x =
[[-0.159  0.169  0.142 -0.064 -0.074  0.093 -0.016]
 [-0.003  0.027  0.219 -0.149  0.068 -0.004 -0.111]
 [-0.068 -0.050  0.040 -0.102 -0.019  0.052  0.014]
 [-0.124 -0.027 -0.038 -0.072 -0.065  0.122  0.080]
 [-0.067  0.091  0.189 -0.107  0.005  0.026 -0.081]]
x[0, 0] -> -0.159
x[3, 1] -> -0.027
x[:, 5] -> [0.093, -0.004, 0.052, 0.122, 0.026]
x[:, 1] -> [0.169, 0.027, -0.050, -0.027, 0.091]
x[0, 5] -> 0.093
x[1] -> [-0.003, 0.027, 0.219, -0.149, 0.068, -0.004, -0.111]
x[0, 6] -> -0.016
x[2, 1] -> -0.050
x[4] -> [-0.067, 0.091, 0.189, -0.107, 0.005, 0.026, -0.081]
x[2, 2] -> 0.040
x[1, 3] -> -0.149
x[4, 2] -> 0.189
x[:, 2] -> [0.142, 0.219, 0.040, -0.038, 0.189]
x[3] -> [-0.124, -0.027, -0.038, -0.072, -0.065, 0.122, 0.080]
x[2, 5] -> 0.052
x[:, 6] -> [-0.016, -0.111, 0.014, 0.080, -0.081]
x[4, 1] -> 0.091
x[:, 4] -> [-0.074, 0.068, -0.019, -0.065, 0.005]
x[1, 5] -> -0.004
x[4, 3] -> -0.107
x[:, 3] -> [-0.064, -0.149, -0.102, -0.072, -0.107]
x[2, 0] -> -0.068
x[4, 6] -> -0.081

arr = [ 32 -26 -19  37  65 -23  10 -23 -18   8  29  44 -33  19 -23]
arr[0] => 32
arr[3] => 37
arr[7] => -23
arr[11] => 44
arr[13] => 19

W =
[[-25  -6   1  10  43  -3  10   6  30   3  -7 -46 -17]
 [ 19  41  -5 -18  60 -46  -3  35 -26  -7  26  29 -15]
 [ 31  12  -8 -13 -31  -9  -7  -5 -36  -4  -6  63  30]
 [ -5 -21   7  11 -68  41   1 -35   4   6  -8 -16  14]
 [-15 -54   6   8 -65  54  13 -45  19   7 -25 -22  16]
 [ 25   0  -9 -13 -41   2  -1 -14 -20   1 -12  54  35]
 [-23  15  12  17  -8  10   1   3  19   4  16 -61 -30]
 [ -5   9 -17 -26  74 -25   0   6  15  -3 -32  15  15]
 [ 18  49  -4  -1  59 -44 -20  35 -25  -7  21  20 -14]
 [ 20  -2  15  22 -64   2 -15   8 -41  -3  52  19 -18]
 [-23   9  11  17  45  -9   7  19  17  -1  20 -45 -44]
 [ 23   6   8   6 -20 -16  -9  18 -38  -5  35  30 -14]
 [ -9  10  -1   4  61 -27  -5  28   3  -4  12  -8 -22]
 [ 26  -7 -16 -32 -35   5 -13 -32 -11   2 -50  59  74]
 [-24 -20  -9   4  32  11   5 -16  47   5 -37 -31  10]]
W[-15,0] = -25
W[:, -6] = [6, 35, -5, -35, -45, -14, 3, 6, 35, 8, 19, 18, 28, -32, -16]
W[2,-5] = -36
W[-10] = [25, 0, -9, -13, -41, 2, -1, -14, -20, 1, -12, 54, 35]
W[5,0] = 25
W[4,-1] = 16
W[-2,12] = 74
W[9,5] = 2
W[-11] = [-15, -54, 6, 8, -65, 54, 13, -45, 19, 7, -25, -22, 16]
W[0,5] = -3
W[-13,0] = 31
W[-4,-4] = -5
W[-1,-10] = 4
W[-5,-11] = 11
W[-10,5] = 2
W[7] = [-5, 9, -17, -26, 74, -25, 0, 6, 15, -3, -32, 15, 15]
W[-2] = [26, -7, -16, -32, -35, 5, -13, -32, -11, 2, -50, 59, 74]
W[-7,-7] = -20
W[0,6] = 10
W[2,7] = -5
W[6] = [-23, 15, 12, 17, -8, 10, 1, 3, 19, 4, 16, -61, -30]
W[:, 6] = [10, -3, -7, 1, 13, -1, 1, 0, -20, -15, 7, -9, -5, -13, 5]
W[8,-12] = 49
W[11] = [23, 6, 8, 6, -20, -16, -9, 18, -38, -5, 35, 30, -14]
W[14,-4] = 5
W[2,-9] = -31
W[:, -8] = [-3, -46, -9, 41, 54, 2, 10, -25, -44, 2, -9, -16, -27, 5, 11]
W[0,4] = 43
W[0,-12] = -6
W[4,6] = 13
W[-2,-10] = -32
W[12,-5] = 3
W[-12,-4] = 6
W[14,-6] = -16
W[11,-11] = 8
W[-3,-1] = -22
W[-13,2] = -8
W[9,1] = -2
